Each row below holds a small network's activations on one input, seen along a few directions.
In each table, some parts of the input vary, and every possible input appears once, in random order.
A made-up example of a description, with smaller parts first: values(3) and (point or ring(9) or (line(4) and ring(8))).
Shared parts are said once, and a part with two or three values counts as separate values.
In the rows, 128 means zero.

Other details of the inputs shift rows strongly along two fixed directions, in all tables alike. That doesn't count.

A family of inputs:
row 1: [116 104 148 140 141 155 101 190 142 136 107 105 136]
row 2: [139 154 105 136 131 110 143  66 130 109 148 157 120]
row 3: [131 159 167 157  97 137 127 107 139 134  96 182  92]
row 4: [114 174 166 160  99 118 131 120 152 131 100 182  90]
row 5: [117 113 149 124 131 145 100 170 124 160  90  96 147]
row 6: [142 148 108 129 123 114 142  64 121 118 147 158 126]
row 7: [112 104 142 124 134 153 107 184 138 150 106 100 146]
row 8: [163 136  95 132 144 117 136  68 130  99 177 151 121]
row 9: [129 145 174 168 107 148 125 146 168 114 114 189  80]
row 10: [143 144  86 123 129  97 148  57 118 116 176 147 136]
row 11: [158 138 121 139 124 126 136  78 130 115 156 163 114]
row 12: [102 132 141 123 133 129 107 189 129 153  89 101 148]
row 13: [139 152 172 163 105 144 123 138 162 117 109 182  84]
row 14: [114 123 147 134 138 143 102 175 131 151  91  90 142]
row 15: [163 138  92 130 146 120 137  59 123 103 167 149 123]
row 16: [100 124 144 117 130 134 105 168 110 174  74  95 155]
row 17: [100 114 137 115 134 139 114 188 131 164  99 103 151]
row 18: [125 158 104 132 127  97 149  95 142 107 166 174 116]
row 19: [139  97  83  99 156 129 116 132 110 132 155  73 178]
row 20: [125 145 172 161  95 144 133 140 163 126 110 190  89]
row 21: [109 111 141 131 145 148 103 190 138 138 108  97 143]
row 22: [115 169 166 154  92 125 133 106 137 143  91 182  97]
row 23: [166  83  67  76 140 104 182  51  91  63 224 103 119]
row 24: [132 151  76 122 142  84 150  55 111 114 165 140 143]
row 25: [141 147 174 161  93 146 127 134 159 126 106 184  88]
row 26: [122 109 142 133 141 150  97 187 132 140  99  91 144]
row 27: [ 96  97 156  91 113 129 158 182  97 131  98  76 120]
row 28: [145  95  67 104 182 129 111 112  91 129 154  57 181]
row 29: [129  87  62  96 170 125 125 131 107 133 176  67 186]
row 30: [143 146  82 127 138  97 147  73 131 101 182 145 133]
row 31: [104 127 144 131 140 138 102 164 119 158  81  90 146]
row 32: [151 126 123 140 124 136 139  99 146 107 165 169 113]
row 33: [103 118 144 132 140 142 105 190 136 144 106 102 140]
row 34: [121 113 147 134 144 148  95 177 126 148  93  90 142]
row 35: [141 156 170 158 100 145 128 109 140 134  97 180  90]
row 36: [137 149  81 116 127  84 151  57 116 120 173 156 136]
row 37: [121  78 110  76 136 120 160 143  86 110 151  53 140]
row 38: [120  66 134  84 132 141 139 172  91 118 128  50 130]
row 39: [100 132 145 126 136 125 104 178 123 161  84  99 146]
row 40: [143  92  94 110 157 134 107 128 105 139 142  77 168]
row 41: [139 119 110  96 107 102 193  69 108  74 185 138  94]
row 42: [134 153 173 159  89 139 131 131 159 129 104 187  90]
row 43: [121 168 171 154  85 128 137 128 156 134 103 188  93]
row 44: [122 164 169 157 100 130 127 136 162 121 106 179  91]
row 45: [133 103  60  85 164 109 127 124  98 137 164  73 192]
Each input here is: line(5) and (point or (values(2) and line(4))).
The inputs of row 39 and row 4 match in every part but the line(5) part. If row 36 is changed in the same way as row 39 into row 4, which row does it become?
Answer: row 10
The inputs of row 2 and row 28 match in every part but the line(5) part. If row 44 is changed in the same way as row 2 into row 28, which row does it become?
Answer: row 26
Change only the line(4) part in row 30. List by row number the other rows that result.
Answer: row 4, row 31, row 33
Start at row 16 and move only the line(5) part, one step at a time. The first step leads to row 22. Which rows follow, in order?
Answer: row 6, row 3, row 35
